arr = [82, -64, -15, 29, -64, -57, -15, -2]
arr[0]: 82
arr[2]: -15
arr[3]: 29
arr[6]: -15
arr[5]: -57

x = [-94, -102, 83, 7, 91, -32, -80]
x[0]: -94
x[1]: -102
x[4]: 91

W = [ -9 -28 -26 -20 -95 -35  -7 -50  20  49  -3 -70]
W[-12] = -9
W[-4] = 20
W[-8] = -95
W[2] = -26
W[5] = -35
W[-6] = -7

A =
array([[150, 153, 177, 105, 136, 186, 156, 143, 164,  89, 105, 149],
       [192, 146,  98, 126, 157, 178, 168, 194, 129, 156, 171, 135],
       [ 63, 122, 170, 134, 134,  80, 155,  96, 116, 145, 114, 127],
       [127, 121,  89, 177, 139,  92, 112, 124, 118, 183, 191, 131],
       [150, 123, 133, 108, 167, 135, 216, 185,  88, 164, 134, 125],
       [ 63, 128, 172, 142, 129,  80, 128,  83, 126, 139, 114, 136],
       [144, 124, 106, 135, 167, 111, 198, 170,  88, 183, 169, 125],
       [ 72, 130, 177, 144, 127,  98, 112,  80, 150, 120, 108, 140],
       [166, 153, 163, 131, 118, 186,  83, 135, 164,  90, 108, 149],
       [164, 129,  88, 177, 138, 122, 108, 146, 130, 179, 191, 134],
       [103, 127, 161, 106, 167, 105, 216, 150,  92, 150, 111, 129],
       [192, 142, 104, 126, 159, 179, 182, 194, 118, 160, 160, 135],
       [ 87, 132, 142, 175, 118,  98,  82,  80, 161, 141, 148, 145]])
Indices start at 0.
row 0 col 0 -> 150
row 8 col 0 -> 166
row 11 col 7 -> 194
row 11 col 2 -> 104
row 5 col 1 -> 128
row 9 col 4 -> 138
row 1 col 8 -> 129
row 0 col 10 -> 105
row 11 col 8 -> 118
row 11 col 6 -> 182
row 1 col 7 -> 194
row 6 col 10 -> 169
row 1 col 4 -> 157
row 10 col 4 -> 167
row 8 col 4 -> 118
row 12 col 1 -> 132
row 11 col 5 -> 179
row 4 col 5 -> 135
row 6 col 7 -> 170
row 5 col 2 -> 172
row 1 col 5 -> 178
row 9 col 8 -> 130
row 4 col 2 -> 133
row 11 col 9 -> 160
row 5 col 6 -> 128
row 0 col 5 -> 186
row 5 col 7 -> 83
row 10 col 7 -> 150
row 12 col 3 -> 175
row 12 col 11 -> 145
row 8 col 6 -> 83
row 4 col 0 -> 150

data = -14.99	14.06	-0.99	0.81	-20.62	-14.89	-1.32	-16.14
data[-8] -> -14.99
data[-6] -> -0.99
data[7] -> -16.14
data[4] -> -20.62

X =
[[  4  18  46  57  25  24  25  39   2  43 -40 -35  -8]
 [-49   0 -81  23 -83  12 -15 -71   3  90  73   5  12]]
X[0, 0] = 4
X[0, 4] = 25
X[1, 1] = 0
X[0, 1] = 18
X[1] = [-49, 0, -81, 23, -83, 12, -15, -71, 3, 90, 73, 5, 12]
X[1, 3] = 23
X[1, 7] = -71
X[1, 2] = -81
X[0] = [4, 18, 46, 57, 25, 24, 25, 39, 2, 43, -40, -35, -8]

M =
[[3 6 5 4 5 3 5 5 5 5 5 5 6]
 [5 6 5 4 5 5 4 7 6 4 7 5 7]
 [5 5 6 5 4 5 5 5 5 5 5 5 4]
 [7 3 5 6 5 6 5 5 5 4 5 4 4]
 [6 6 7 6 4 7 5 5 5 5 5 5 5]
 [6 3 5 4 5 5 5 5 6 5 5 4 4]
 [5 4 4 4 5 5 5 5 6 5 6 4 5]
 [4 5 4 3 5 4 5 5 6 6 6 5 5]
 [4 5 5 3 5 4 5 5 6 6 6 5 5]
 [3 5 5 3 5 4 5 5 7 7 5 5 5]
 [3 4 5 3 5 4 5 5 7 7 5 5 4]
 [3 5 5 2 5 4 5 5 8 9 6 5 5]
 [5 6 6 6 4 5 5 5 3 4 5 6 6]
 [5 5 5 6 5 5 5 5 4 4 4 5 5]]
Indices start at 0.
(0, 0): 3
(7, 7): 5
(4, 6): 5
(4, 9): 5
(6, 10): 6
(9, 10): 5
(1, 1): 6
(5, 7): 5
(6, 7): 5
(10, 11): 5
(2, 10): 5
(13, 1): 5
(5, 2): 5
(10, 6): 5
(12, 9): 4
(10, 9): 7
(3, 5): 6
(0, 4): 5
(12, 1): 6
(6, 1): 4
(0, 1): 6
(10, 5): 4
(1, 10): 7
(3, 1): 3
(13, 8): 4
(8, 7): 5
(9, 12): 5
(2, 4): 4
(3, 4): 5
(8, 2): 5
(1, 9): 4
(7, 3): 3
(4, 2): 7
(10, 4): 5
(9, 1): 5
(0, 2): 5
